data = (57, 209, 128, 45)
data[-4] -> 57
data[1] -> 209
data[3] -> 45

arr =
[[ -52.29   -4.28  171.80 -194.44   26.86   43.44 -110.59   13.84 -111.39
    14.45  -16.63 -235.48   68.67   45.86]
 [ -76.02 -145.80    5.85 -137.28 -130.97  -43.21  -92.17  -76.07  -96.05
  -154.09 -161.24 -150.75 -139.82 -149.48]
 [ -91.31 -144.65 -138.75   49.12 -149.12  -76.85   27.35  -78.68   36.98
  -151.08 -138.19    5.32 -138.91 -148.13]
 [ -79.96  -25.68  186.43  -19.39   16.54  102.97  -63.58  -39.60  -47.81
   -21.75  -48.18  -18.34    4.70   -8.01]
 [ -11.29  -44.49   29.76   50.62  -62.18  -42.01    5.28    4.45  -24.53
   -20.36  -30.90   43.93   20.63  -27.93]
 [ -74.69  -93.12    3.84 -243.19  -66.68  -26.66 -123.54  -70.53 -157.84
  -112.25  -50.92 -243.92  -85.66  -47.84]
 [ -66.28  -10.67  186.26  -35.60   18.55   75.29  -64.91  -52.66  -77.02
    -1.53    1.29  -85.55    9.60  -40.40]
 [ -39.63    9.39  -74.22   35.05   -6.61  -50.45  -50.84  -59.14  -41.79
     0.84  -11.80   -7.45  -62.98  -37.56]
 [ -28.71   -9.73 -172.17  131.27  -35.24  -78.35   21.69  -16.99   74.78
   -52.38  -19.34   97.58  -47.77  -23.29]
 [ -77.31  -95.35   35.91  -52.50 -117.79  -21.53  -59.67  -83.43  -56.21
  -111.14  -90.64  -20.80 -112.69 -116.17]
 [ -38.36  -50.92   14.31  -51.86  -25.55  -27.67  -73.82  -63.44  -30.20
   -37.53  -43.56  -50.54   24.28   53.71]
 [ -75.88  -59.74  -31.23  -64.81  -70.52  -30.24  -89.28  -33.85  -29.48
    20.60  -73.59  -43.75  -26.56  -62.34]
 [ -30.74   -1.89   72.75 -142.70   -4.76    9.65  -94.55  -35.15 -124.29
     2.58    8.45 -145.17  -12.59   14.21]
 [ -68.20 -115.08 -158.72 -165.14 -103.76  -60.65 -103.41  -61.09 -108.11
  -123.21  -91.50 -140.94 -115.22 -113.70]
 [   8.87   -1.15  -32.93 -106.70  -71.37  -60.18  -68.37  -46.53 -120.45
   -85.86  -23.01 -116.68  -38.58  -40.72]]
arr[-15, 0] => -52.29
arr[-4, -1] => -62.34
arr[5, -5] => -112.25
arr[8, -7] => -16.99
arr[-7, 9] => -52.38
arr[1, 9] => -154.09
arr[:, 3] => [-194.44, -137.28, 49.12, -19.39, 50.62, -243.19, -35.60, 35.05, 131.27, -52.50, -51.86, -64.81, -142.70, -165.14, -106.70]
arr[-13, -12] => -138.75
arr[:, -3] => [-235.48, -150.75, 5.32, -18.34, 43.93, -243.92, -85.55, -7.45, 97.58, -20.80, -50.54, -43.75, -145.17, -140.94, -116.68]
arr[13, 13] => -113.70
arr[:, -12] => [171.80, 5.85, -138.75, 186.43, 29.76, 3.84, 186.26, -74.22, -172.17, 35.91, 14.31, -31.23, 72.75, -158.72, -32.93]
arr[11, 8] => -29.48
arr[:, 13] => [45.86, -149.48, -148.13, -8.01, -27.93, -47.84, -40.40, -37.56, -23.29, -116.17, 53.71, -62.34, 14.21, -113.70, -40.72]
arr[8, 0] => -28.71
arr[-15, 11] => -235.48
arr[-9, -6] => -77.02
arr[-8, 8] => -41.79
arr[-1, 1] => -1.15
arr[-15] => [-52.29, -4.28, 171.80, -194.44, 26.86, 43.44, -110.59, 13.84, -111.39, 14.45, -16.63, -235.48, 68.67, 45.86]
arr[-6, 12] => -112.69
arr[-7] => [-28.71, -9.73, -172.17, 131.27, -35.24, -78.35, 21.69, -16.99, 74.78, -52.38, -19.34, 97.58, -47.77, -23.29]
arr[-3, -5] => 2.58
arr[-7, -2] => -47.77
arr[6, 3] => -35.60
arr[11] => [-75.88, -59.74, -31.23, -64.81, -70.52, -30.24, -89.28, -33.85, -29.48, 20.60, -73.59, -43.75, -26.56, -62.34]
arr[-6, 10] => -90.64
arr[-3, -6] => -124.29
arr[-2, 4] => -103.76
arr[4, -6] => -24.53
arr[-9, 7] => -52.66
arr[0, 5] => 43.44
arr[-1, 8] => -120.45
arr[-11, 7] => 4.45
arr[13, -4] => -91.50
arr[:, -14] => [-52.29, -76.02, -91.31, -79.96, -11.29, -74.69, -66.28, -39.63, -28.71, -77.31, -38.36, -75.88, -30.74, -68.20, 8.87]
arr[:, 12] => [68.67, -139.82, -138.91, 4.70, 20.63, -85.66, 9.60, -62.98, -47.77, -112.69, 24.28, -26.56, -12.59, -115.22, -38.58]
arr[0, 10] => -16.63
arr[14] => [8.87, -1.15, -32.93, -106.70, -71.37, -60.18, -68.37, -46.53, -120.45, -85.86, -23.01, -116.68, -38.58, -40.72]

m =
array([[5, 2, 1, 4, 8, 7, 5, 6, 4, 2, 3, 4],
       [6, 2, 7, 4, 3, 1, 4, 3, 4, 4, 7, 3],
       [4, 5, 6, 5, 1, 8, 2, 7, 6, 7, 6, 3],
       [4, 3, 7, 3, 2, 8, 3, 7, 6, 8, 5, 4],
       [7, 7, 9, 5, 7, 6, 9, 3, 3, 8, 4, 5]])
m[0,0] => 5
m[2] => [4, 5, 6, 5, 1, 8, 2, 7, 6, 7, 6, 3]
m[3] => [4, 3, 7, 3, 2, 8, 3, 7, 6, 8, 5, 4]
m[0,11] => 4
m[1,10] => 7
m[1,9] => 4
m[2,3] => 5
m[0] => [5, 2, 1, 4, 8, 7, 5, 6, 4, 2, 3, 4]
m[2,10] => 6
m[3,10] => 5
m[3,0] => 4
m[1] => [6, 2, 7, 4, 3, 1, 4, 3, 4, 4, 7, 3]
m[4,4] => 7
m[:, 7] => [6, 3, 7, 7, 3]
m[4] => [7, 7, 9, 5, 7, 6, 9, 3, 3, 8, 4, 5]
m[3,3] => 3
m[2,7] => 7
m[0,8] => 4
m[1,2] => 7
m[3,4] => 2
m[:, 1] => [2, 2, 5, 3, 7]
m[1,11] => 3
m[0,2] => 1
m[1,7] => 3
m[2,2] => 6
